A small network was shown many inputs. Here are its activations along a few directions, one row for each input.
Each table varies a few parts of the input and shows all the possible inputs, shuffled.
Descriptions start from the smaller parts, as in this example, which fits no table here: one of 3 separate values, together with either a single point or one of 9 places along a line or (one of 4 places along a line, together with one of 8 places around a ring).
Shared parts are said once, and a part with two or three values counts as separate values.

Other details of the inputs vary at random and push rows far along three fixed directions, the same in every table; ignore that.

Rows:
x1: 310,-88,13,-75,-153,16,172,134,476,-281,138
x2: 166,152,-32,-28,27,129,-477,-74,-322,-164,59
x3: 71,334,262,763,178,495,289,-359,-99,459,-408
x4: -355,2,-144,-191,7,-168,-15,66,-46,129,5
x5: 221,127,126,31,-10,77,-264,-11,-449,-41,61
x6: -210,-125,-84,-276,0,-273,-92,18,6,-39,63
x7: -116,-112,-50,-330,-60,-284,-3,142,-46,-109,191
x8: -455,25,-105,-73,-4,-100,129,40,-128,402,-72
x9: 83,-117,19,103,51,89,270,17,395,-151,-24
x10: -555,116,-129,18,54,-163,196,-27,-154,409,-148
x11: -490,-42,-11,125,25,-169,345,53,-261,561,-167
x12: -129,-76,-218,-328,-163,-246,-166,160,77,-52,112
x13: 178,-173,-13,-5,33,50,160,28,466,-340,77
x14: -9,-55,49,115,62,144,290,-85,409,64,-109
x15: -87,-240,-106,-323,-42,-262,-101,170,-21,-142,165
x16: -285,-79,-67,-185,20,-245,-5,9,-59,137,-9
x17: 26,-51,28,90,74,118,250,-90,428,-5,-73
x18: 261,-136,-42,-71,-101,16,45,20,564,-268,49
x19: 62,195,4,86,40,170,-356,-102,-398,38,-52
x20: 185,108,32,206,-78,-16,-256,-27,-446,31,-83
x21: 362,-82,36,-122,-27,44,-516,30,-328,-373,146
x22: 474,215,224,353,71,383,1,-138,30,-229,-34
x23: 55,-2,75,98,25,108,395,19,339,16,8
x24: 238,104,135,19,-28,87,-292,7,-435,-50,106
Description of these inputs: one of 4 places along a line, together with either a single point or one of 5 places along a line.
Question: The inputs of x9 and x22 match in every part but the place on the line of 4. If x11 is changed in the same way as x9 into x22, which row does it become?
Answer: x24

Rows:
x25: 521,-16,115,-43,80,173,-238,-147,342,-600,159
x26: -377,-178,-355,-564,-145,-353,-202,213,99,-7,132
x27: 534,-24,29,-21,15,167,-281,-150,352,-538,26
x28: -464,-11,75,154,6,52,784,62,307,547,-134
x29: -139,107,-30,-14,147,-15,-364,-124,-485,8,-5
x30: 532,-226,71,155,-64,131,-293,-49,311,-531,63
x31: 99,110,225,386,205,361,188,-250,43,169,-162
x32: -11,277,190,476,104,394,281,-217,-20,419,-222
x33: 180,-440,-257,-556,-27,-57,-120,147,894,-714,259
x34: -423,-52,-155,-453,-112,-465,19,140,-10,152,155
x35: 113,68,48,-8,-111,-28,-191,97,-574,160,58
x36: -290,-48,-159,-98,21,36,382,52,605,40,31
x37: 100,93,71,74,-7,-225,-154,2,-591,55,-30
x38: 141,79,152,380,148,343,86,-228,49,214,-271
x39: 81,130,124,394,203,369,174,-154,107,-92,-132
x40: 359,-9,13,238,99,273,7,-21,148,-331,-20
x41: -387,-69,-236,-442,-173,-461,-23,142,37,191,34
x42: 21,145,-113,20,-66,-34,-293,104,-516,33,22
x43: -112,43,177,58,92,-1,-142,-58,-623,201,-19
x44: -295,13,15,13,-57,-114,648,95,494,206,-32
x45: 310,82,209,220,95,183,97,-124,160,-267,-11
x46: -20,51,-20,164,-179,-140,-355,2,-465,177,-67
x47: -83,173,-36,-37,-9,18,-349,43,-495,-17,66
x48: -393,-22,-49,120,-14,51,573,11,416,595,-245
x49: -180,-170,-184,-512,-237,-571,45,345,-36,-17,239
x50: 185,-107,79,-105,-11,-90,-278,69,-550,-54,106
Question: What is each input in this table made of?
Answer: one of 2 separate values, together with either a single point or (one of 3 separate values, together with one of 4 places along a line)
Question: Change only the choice among 3 separate values in x49. List by row number the other rows that result.
Answer: x35, x42
Question: Change only the choice among 2 separate values in x36. List by row number the other rows that result.
Answer: x29
Question: Change only the choice among 2 separate values in x27. List by row number the other rows that result.
Answer: x41

Rows:
x51: -509,-150,32,-131,20,-561,162,119,-619,442,-5
x52: 479,-205,26,-466,-52,-364,-643,142,-366,-839,425
x53: 491,-105,-128,-466,-318,-290,-766,226,-234,-543,357
x54: -98,572,133,777,287,521,-294,-556,-725,568,-568
x55: 54,-147,206,-103,89,158,736,193,542,-181,263
x56: -203,-65,-62,98,-159,-51,331,142,62,493,-128
x57: -861,233,-205,3,142,-314,-72,-164,-513,623,-295
x58: -203,-121,-191,-58,111,111,261,-114,890,-106,-78
x59: -206,5,-233,-45,133,64,266,-134,863,-237,-82
x60: 100,-45,-90,33,-174,-70,496,142,763,-106,-15
x61: -180,-227,-152,-103,111,227,224,-95,858,-35,-85
x62: 375,643,235,568,302,922,-248,-429,-161,-109,-145
x63: 36,-421,132,31,69,83,605,133,587,-13,49
x64: 748,395,243,742,-59,583,-156,-250,-174,-14,-262
x65: 750,581,196,800,-48,482,-160,-289,-199,-191,-247
x66: -782,-80,-228,-242,56,-207,-223,-30,-375,534,-138
x67: 87,60,3,-117,-151,179,608,256,680,-55,201
x68: -461,-50,-131,-167,-249,-427,9,214,-495,624,-52
x69: -521,-221,38,-189,21,-525,171,150,-626,485,-27
x70: 459,-252,81,-466,-58,-334,-651,160,-369,-767,415
x71: 449,-399,97,-499,-72,-187,-654,183,-389,-572,414
Question: The inputs of x55 and x67 match in every part but one. If x71 is changed in the same way as x55 into x67, which row does it become?
Answer: x68
Question: What is each input in this table made of?
Answer: one of 3 separate values, together with either a single point or one of 6 places along a line
Question: Which other rows agree with x54 in the choice among 3 separate values? List them by row number.
Answer: x57, x58, x59, x61, x62, x66
